These are the activations of a small neural network, seen along a few directions. Each row is one input.
In each table, some parts of the input vary, and every possible input appears once, in random order.
Descriptions start from the smaller parts, as in this example, which fits no table here: one of 2 separate values, together with either a single point or one of 9 places along a line or (one of 4 places along a line, together with one of 8 places around a ring).
Shared parts are said once, and a part with two or three values counts as separate values.

Other details of the inputs shift rows strongly along three fixed directions, in all tables alike. That doesn't count.

Table:
R1: [101  26  -7 -26  60 -25 -15 -20  16  16  34]
R2: [-27   5  15  25 -11  25   1  15  14   9 -18]
R3: [-22 -43 -33 -29 -14 -27  19  -2 -50   7  -4]
R4: [-11  31  45  12 -18  23 -22  18  28  -2 -21]
R5: [ 63 -19 -31 -31  23 -48   6  -1 -37  -8  53]
R6: [ -1   1  14  24   3  17  39 -24  78  32  -6]
R7: [ -6  37  28  -4  -1  40 -46  37 -28 -22 -11]
R8: [-29 -43 -35 -27  -3 -38  24  14 -53  -9   5]
R9: [-20 -57 -38 -27   1 -32  40  -9 -53  11  21]
R10: [-48  -5 -15  19 -21  10   9  17 -11  -1 -14]
R11: [-27 -39   8  20   9   5  25 -36  60 -17 -17]
R12: [-31 -13   0  -6 -17  -7   5  20 -23  -9 -11]
R13: [-18  -8  24  30 -18   2  34 -19  90  40 -11]
R14: [123  -9 -32 -33  44 -60  -4 -32   1  25  68]
R15: [-29 -65 -47  -4   8 -36  18 -30 -28 -35  -1]
R16: [ -2   8   3  11   2  17   1  -2   8  13 -14]
R17: [-18 -57 -44 -26   8 -37  46   0 -53   3  20]
R18: [-28  -8 -14 -11 -12   7   3   9 -21   1 -26]
R19: [ 99  18   0 -23  47 -24 -26 -20  15  24  44]
R20: [-17   3  13  45 -17   7  26 -19  84  37   1]
R21: [ -3  31  10  14 -14  45 -13   6  25   1 -18]
R22: [-22  17  11  41  -9  11  12   2  65  13  -2]
R23: [  5   8   4  22  -6  16  41 -26  80  22 -11]
R24: [101  33  -3 -28  51 -30 -31 -10  16  13  18]
R25: [-16  27  35  20 -29  36  -8  14  29  -9 -10]
R26: [ 62  23   5 -14  30  -5 -52   9 -35   7  22]
R27: [-29 -68 -33 -23   8 -37  10 -19 -34 -38 -15]
R28: [-14  -2  19  25   2   9  34  -8  69  20   4]
R29: [ -2  34  -3  -4  -3  13 -55  40 -63 -31   0]
R30: [-11  34  34  12 -25  39 -19   7  25  -6 -11]
R31: [-18 -48 -28 -11  -1 -35  35   4 -56  -2  16]
R32: [ 40  50  38  -1  18  14 -39   6   5  -3  -1]
R33: [-12  51  25 -10 -19  45 -45  27 -31 -34 -21]
R34: [-12  33   7 -22  -4  29 -68  52 -67 -26 -28]
R35: [-17  36  29 -13  -9  42 -46  24 -41 -20 -15]
R36: [ 55  -6 -17  -8  24 -33  13  -9  22   8  45]
R37: [-31 -16 -35   6 -11  -5  24  -5 -18   4  -8]
R38: [-26 -27 -53 -14  -2 -24  32  -8 -48  -4  -5]
R39: [ 45  38  24 -23  13  -3 -56  14 -21  -8   4]
R40: [-33 -44  -6  10   5   2   2 -20  -4 -31 -23]
R41: [-24 -46 -41 -13 -14 -20  43   3 -33  -1  11]
R42: [-42   4  -2   6 -25   4  -1   5 -26  -9  -8]
R43: [ -6 -27   8  26   1  10  15 -37  79 -20 -13]
R44: [ -4  -2  36  27  -7   5  40 -17  75  23   8]
R45: [-34   2 -16   6 -24  16 -12   8 -31  -1 -15]
R46: [-20  65  25   4 -14  41 -61  30 -34 -31 -26]
R47: [-33 -23 -16   7 -20 -23  28   1 -25  -4   9]
R48: [ 52  11  17  -1  21 -19 -14   1  -4   6  25]
R49: [-18  -3  31  23  -7   2  60 -33  88  26   0]
R50: [-36 -12  -8   2  -5   5   3  21 -39  -9  -8]
R51: [-34 -41 -25  -2 -27  -7  40  -6 -14   9   5]
R52: [105  17   4  -8  45 -29 -29 -21  19  32  41]
R53: [ -6  47  16   0   2  50 -46  23 -27 -12 -40]
R54: [ -7  40  36   2  -9  35 -50  20 -29 -11 -17]
R55: [ -5  -1  18   2  -6 -20  30 -16  45  13  -6]
Description of these inputs: one of 5 separate values, together with either a single point or one of 10 places along a line.
The inputs of R24 and R38 match in every part but the choice among 5 separate values. If R18 is changed in the same way as R24 into R38, which row does it become?
Answer: R37
The inputs of R50 and R28 match in every part but the choice among 5 separate values. If R48 is changed in the same way as R50 into R28, which row does it become?
Answer: R44
Which other rows does R9 become when the choice among 5 separate values takes its other values? List them by row number.
Answer: R13, R20, R26, R51
List by row number the other rows that have the choice among 5 separate values in common with R33.
Answer: R5, R14, R21, R23, R25, R30, R36, R41, R43, R51
